A small network was shown many inputs. Here are its activations along a few directions, one row for each input.
Each table varies a few parts of the input and shows all the possible inputs, shuffled.
A made-up example of a description, with smaller parts first: ring(8) and (point or ring(9) or (values(2) and line(6))).
Shared parts are said once, and a part with two or three values counts as separate values.
In the rows, zero is written as 128.

Other details of the inputs shift rows strongly along two fixed directions, in all tables alike. That doesn't count.

A family of inputs:
r1: [167 110 222 129 118 119 113 186 152 131 168 157 106 104 116]
r2: [138 139 142 153 110 117 149 159 141 174 147  99 138 123 129]
r3: [ 97 152  64 124  86 129 165 123 146 161 125 109 120 119 154]
r4: [130 114  82 134 150 205 147  52  87  63  77 132 131 133 142]
r5: [ 77 132 137 113 144 108 144 140 129 117 151 173 108 102 118]
r6: [143 151  51 126  87 145 164  99 137 133  90 109 114 143 130]
r7: [171 135 188 158 140 117 106 187 133 198 178  93 143  96 113]
r8: [188 127 129 119 146 113  99  74  91  43  37 102 120 215 103]
r9: [ 39 110  35 113 129 181 180  83 106 101 106 147 123  84 197]
r10: [130 111 218 128 155 119 104 177 112 111 159 168 107 118  90]
r11: [ 97 118 204 135 161 121  99 175 125 175 214 188 128  84  93]
r12: [104 137  66 121  85 128 161 112 167 134 139 138 119 108 142]
r13: [ 35 128  45 100 116 103 154 116 129 116 118 156 114 106 145]
r14: [106 128 154 134 140 135 126 141  97 164 163 161 121 103  90]
r15: [210 127 166 151 130 120 101 108 139  96  90  81 159 201 103]
r16: [107 119 127 120 113 111 129 159 172 152 157 133 130 126 148]
r17: [132 123 213 135 182 100  83 170 117 137 152 150 132 138 104]
r18: [106 132 111 127  93 129 150 159 156 187 175 153 115  75 136]
r19: [111 136  69  92 139 110 148  89 115  73  82 134 112 158 117]
r20: [172 143 191 152 166 132  76 151  77 177 152 142 127 114  84]
r21: [137 132 143 111 114 111 131 152 164 110 137 122 110 143 158]
r22: [200 136  92 142 103 133 134  76 143  96  70 110 138 183 108]
r23: [130 115 209 138 153 134  91 150 119 126 161 175 142 130  74]
r24: [120 132 122 131 111 116 131 152 161 162 157 130 138 124 140]
r25: [164 118 226 143 140  91 102 189 162 142 167 122 155 123 124]
r26: [200  98 105 136 175 186 111  42  73  55  35 102 158 191 124]
r27: [ 84 154  97 118 125 134 135 135  89 168 165 148 105  85 124]
r28: [207 120 176 137 136 106 105 122 141  76  94  75 133 183 112]
r29: [ 69 124  34 121  83 200 191 105 158 119 137 147 124  71 209]
r30: [115 160  56 119  94 136 160 136 132 168 145  99 118 108 156]
r31: [100 141 110 134  98 108 153 136 167 150 150 106 145 118 148]
r32: [159 141 193 152 166 125  76 155  79 179 159 125 129 120  90]
r33: [ 65 131 133 113 140  89 138 138 127 121 128 125 133 116 140]
r34: [173 107 207 166 157 174 114 178 144 145 163 118 181 103 158]
r35: [109 126 143 108 117 101 133 166 172 141 160 136 126 122 153]
r36: [ 67 104 108 121 148 168 153 110 106 116 117 121 160  88 177]
r37: [ 68 131  73 115 118 114 148 104 101 148 123 124 116 113 133]
r38: [158 129 105 114  99 126 148 110 157  88 104 130 115 152 126]
r39: [110 107 208 139 162 100  77 158 124 137 155 134 153 131  99]
r40: [124 100 105 141 118 193 154 127 151 133 139 140 133  81 192]
r41: [133  99 110 136 131 184 151 145 148 134 143 125 150 103 189]
r42: [ 96 133 111 124 139 125 135 126  97 158 143 139 111 110 109]
r43: [ 94 133  43  96  71 135 167  92 163 100 114 137 108 130 145]
r44: [171 137  92 131 139 127 112  58  94  79  55 118 131 194  86]
r45: [103 130 131 107  97 120 142 163 167 124 146 139  87 112 162]
r46: [120 123 132 111 113 107 142 155 178 136 141 148 113 108 149]
r47: [194 128 181 144 120 139 109 172 124 184 170 136 125  95  93]
r48: [ 54 127  81 105 125 102 145 115 124 121 119 141 124 125 139]
r49: [115 147 134 123 141 116 110 129  85 161 144 103 138 121 120]
r50: [199 136 175 152 127 137 106 172 123 188 154 124 129 112 100]
r51: [196 134 151 153 165 118  85  81  85 108  66  81 150 183  77]
r52: [168 129 107 113 137 119 115  75  94  45  40 113 103 199 108]
r53: [184 132 168 151 157 115  80  79  96  94  77  91 158 200  84]
r54: [ 60 134 129 114 125  96 133 129 124 106 127 114 109 112 152]
r55: [200 131 118 138 150 121  90  48  92  75  53 102 146 215  82]
r56: [ 64 136  44 109  80 120 163 126 175 132 130 145 108 117 172]
Each input here is: values(2) and line(4) and (point or line(6)).
Changing only the values(2) part turns r4 into r29. The same change can be made to r52. Which row results? -> r45
Changing only the values(2) part turns r36 into r34. The same change can be made to r48. Which row results? -> r16
Change only the line(6) part in r1. List by row number the other rows that result. -> r12, r18, r38, r43, r47
A walk changes only the line(4) part. It starts at r14 and steps to r42. List the rest of the walk in order. -> r37, r51
Change only the values(2) part in r22. List by row number the other rows that result. -> r44

A family of inputs:
r57: [160 129 121 131 120 134 132 119 139 116 111 122 127 149 124]
r58: [129 118 171 143 145 135 114 155 130 150 160 136 141 107 126]
r59: [141 118 172 140 138 141 119 163 136 145 158 148 132 104 130]
r60: [ 96 112 199 129 152 102 110 175 148 135 168 154 132 110 137]
r61: [123 120 167 134 157 126 111 146 110 144 146 137 131 114 121]
r62: [131 126 168 139 138 119 114 153 133 156 152 134 137 118 117]
r63: [145 123 175 142 134 125 115 157 140 154 158 146 131 117 114]
r64: [151 131 121 134 124 130 126 114 131 120 110 110 138 153 119]
r65: [153 125 123 133 129 145 126 109 122 110 114 126 133 143 120]
r66: [ 28 128  91 109 118 126 163 152 136 163 171 147 118  63 174]
r67: [ 59 142 114 112 114 100 147 160 134 158 168 137 114  87 149]
r68: [ 27 141  93 105 113 107 160 160 144 173 178 146 113  71 164]
r69: [154 134 126 127 117 123 127 121 132 118 116 119 123 146 118]
r70: [143 135 121 127 127 121 121 115 118 119 110 126 121 150 108]
r71: [ 58 145  40 102  86 116 176 116 146 128 125 111 110 111 169]
r72: [146 125 121 132 128 133 123 112 127 124 116 115 141 143 124]
r73: [129 116 169 136 142 137 112 147 117 143 148 148 127 109 118]
r74: [137 115 172 141 148 140 111 147 122 143 149 133 139 114 128]
r75: [149 137 126 126 120 118 125 117 127 118 114 120 120 146 114]
r76: [142 128 123 129 136 131 121 109 106 111 110 129 123 143 112]
r77: [136 129  91 121 112 138 144 106 137 115 108 124 126 138 141]
r78: [131 131  91 123 113 137 140  99 132 115 111 124 128 141 130]
r79: [135 130 175 136 137 111 111 159 132 155 156 130 131 117 116]
r80: [141 126 126 135 138 134 125 111 116 116 112 117 139 138 120]
r81: [126 125 167 133 143 122 108 153 122 154 152 150 125 114 110]
r82: [154 123 123 136 131 143 127 116 125 111 112 112 139 141 134]
r83: [137 131 123 128 136 124 118 113 113 122 109 118 135 146 116]
r84: [128 121 142 120 135 116 122 118 142  83 106 138 123 154 124]
r85: [145 138 125 122 124 112 121 118 118 115 113 120 116 147 108]
r86: [133 128 127 131 142 126 124 117 107 117 115 120 135 139 116]
r87: [132 128  99 122 119 151 142 110 127 106 107 126 126 129 145]
r88: [157 127 122 132 122 130 129 120 134 121 110 111 136 151 131]
r89: [122 119 166 131 150 129 110 148 111 144 150 150 120 109 118]
r90: [147 127 123 133 131 137 125 107 115 112 110 129 130 141 115]
r91: [126 132  92 123 116 133 137 100 125 117 106 125 124 141 124]
r92: [138 133  94 121 108 122 143 116 137 113 105 102 123 145 141]
r93: [142 128 122 132 131 128 122 110 122 123 110 117 140 143 119]
r94: [128 129  98 125 125 147 140 111 125 107 107 114 134 131 151]
r95: [148 123 124 130 132 148 126 110 118 109 110 129 131 139 124]
r96: [142 126 174 140 136 122 110 151 134 152 152 145 129 121 106]
r97: [161 133 123 126 116 126 130 124 138 113 110 115 120 146 125]
r98: [ 64 138  36 108  94 130 172 110 149 127 124 118 119 108 181]
What do these inputs look like to the network? -> values(2) and (point or (line(4) and line(5)))
Changing only the values(2) part turns r81 into r83. The same change can be made to r63. Which row results? -> r64
Changing only the values(2) part turns r62 into r96. The same change can be made to r71. Which row results? -> r69
Change only the values(2) part in r80. List by row number the other rows that result. -> r90
Change only the line(4) part in r80. List by row number the other rows that result. -> r58, r82, r86
Change only the values(2) part in r65. List by row number the other rows that result. -> r58

A family of inputs:
r99: [118 128 128 119 123 125 133 135 136 118 131 135 118 123 138]
r100: [102 138 129 121 113 113 135 147 142 147 155 150 111 109 120]
r101: [130 129 187 138 133 105 108 175 142 175 174 142 130 110 110]
r102: [168 113 189 148 179 131  83 110  87 103 100 123 150 163  90]
r103: [110 133 128 119 118 115 135 139 137 125 138 142 113 120 129]
r104: [157 125 180 133 141 119 106 143 127 117 134 138 127 138 109]
r105: [141 115 180 145 137 136 118 176 148 170 173 128 147  99 141]
r106: [114 134  70 116 103 131 156 111 143 118 108 104 128 135 159]
r107: [110 129 126 124 115 128 139 150 147 149 153 146 117 102 140]
r108: [134 123 182 132 141 108 110 162 136 141 151 129 131 122 124]
r109: [ 80 137  73 111 139 118 140  87  93 102  94 121 121 139 127]
r110: [ 98 140  59 115 111 149 155 105 100 142 124 124 109 101 140]
r111: [135 119 138 134 160 132 110  92  91  92  89 115 146 156 114]
r112: [119 140  66 115  96 134 154 104 141 118 110 125 116 135 139]
r113: [138 134  61 125  96 155 156  97 143 117 107 114 133 136 146]
r114: [106 135  76 112 108 121 152 110 139 107 107 104 123 137 157]
r115: [109 148  58 121 115 138 150  98  91 137 110 100 118 119 134]
r116: [ 97 141  79 108 108 105 150 108 134  99 106 108 118 143 144]
r117: [104 137  74 113 104 118 154 116 142 118 112 110 120 133 154]
r118: [103 131 133 121 116 119 136 152 145 149 157 150 113 102 132]
r119: [211 119 166 145 173 142  83  74  74  73  64 125 137 195  66]
r120: [119 126  75 123 107 155 159 111 143 108 114 114 129 122 166]
r121: [ 82 138 133 119 116  95 136 158 145 157 164 137 116 104 133]
r122: [131 121 185 141 134 123 115 182 151 181 181 138 139  95 134]
r123: [112 134 129 123 113 121 134 146 142 150 152 148 115 109 124]
r124: [217 122 164 145 172 141  84  72  70  70  60 120 137 200  64]
r125: [126 122 123 134 114 150 143 144 150 150 153 134 134 101 149]
r126: [110 143  71 112 101 109 151 102 137 114 103 108 119 146 136]
r127: [189 108 179 148 171 149  87  93  86  85  87 134 144 172  86]
r128: [181 115 175 143 141 147 109 140 133 122 128 129 138 137 123]
r129: [104 132 133 121 121 106 133 151 142 143 146 129 121 116 137]
r130: [160 113 172 147 135 152 117 160 144 148 156 137 140 110 134]
r131: [114 124 127 125 123 129 138 145 146 139 143 117 133 113 155]
r132: [168 119 179 141 139 133 107 153 135 135 140 140 128 129 116]
r133: [106 137  71 109 102 126 155 107 136 103 105 126 110 134 144]
r134: [ 78 131  78 114 141 123 137  84  97  98  94 123 128 138 132]
r135: [155 117 181 143 134 140 112 167 145 160 164 148 134 106 124]
r136: [107 133 123 128 111 125 138 154 152 169 162 129 133 103 144]
r137: [223 109 177 151 174 155  82  69  79  59  57 115 149 199  78]
r138: [205 114 174 147 175 143  80  81  78  79  74 132 141 186  69]
r139: [ 92 132 129 122 153 114 122 121  91 126 125 134 126 123 116]
r140: [ 91 142  81 109 105 102 152 118 137 113 115 115 114 136 142]
r141: [ 87 142 130 121 114  96 135 158 145 161 164 138 116 106 127]
r142: [129 122 123 128 119 143 139 141 145 135 138 135 125 113 147]
r143: [113 142  68 115 100 118 154 105 141 119 106 107 122 141 146]
r144: [118 125 134 130 160 120 108 104  89 110 105 130 134 143 106]
r145: [ 98 127 189 137 129 110 117 204 155 204 209 155 129  75 132]
r146: [148 120 181 142 131 139 111 172 147 172 175 153 134  99 121]
r147: [154 115 176 145 141 140 117 160 143 149 154 117 150 115 141]
r148: [102 143  74 108 101 117 153 105 137 109 113 130 108 134 132]
r149: [121 134  68 125 100 140 158 107 146 127 115 101 139 129 156]
r150: [ 84 126  76 113 134 140 142  83 103  92  99 141 119 132 133]
r151: [126 122 173 145 127 133 121 182 155 191 191 137 147  87 136]
r152: [180 118 178 141 143 137 105 138 129 117 124 130 132 143 116]
Changing only one part turns r139 into r124. The same change can be made to r115. Which row results? -> r110
Changing only one part turns r137 into r111. The same change can be made to r104. Which row results? -> r116
What do these inputs look like to the network? -> values(2) and (point or line(6) or (line(4) and line(5)))
Change only the values(2) part in r149. List by row number the other rows that result. -> r125
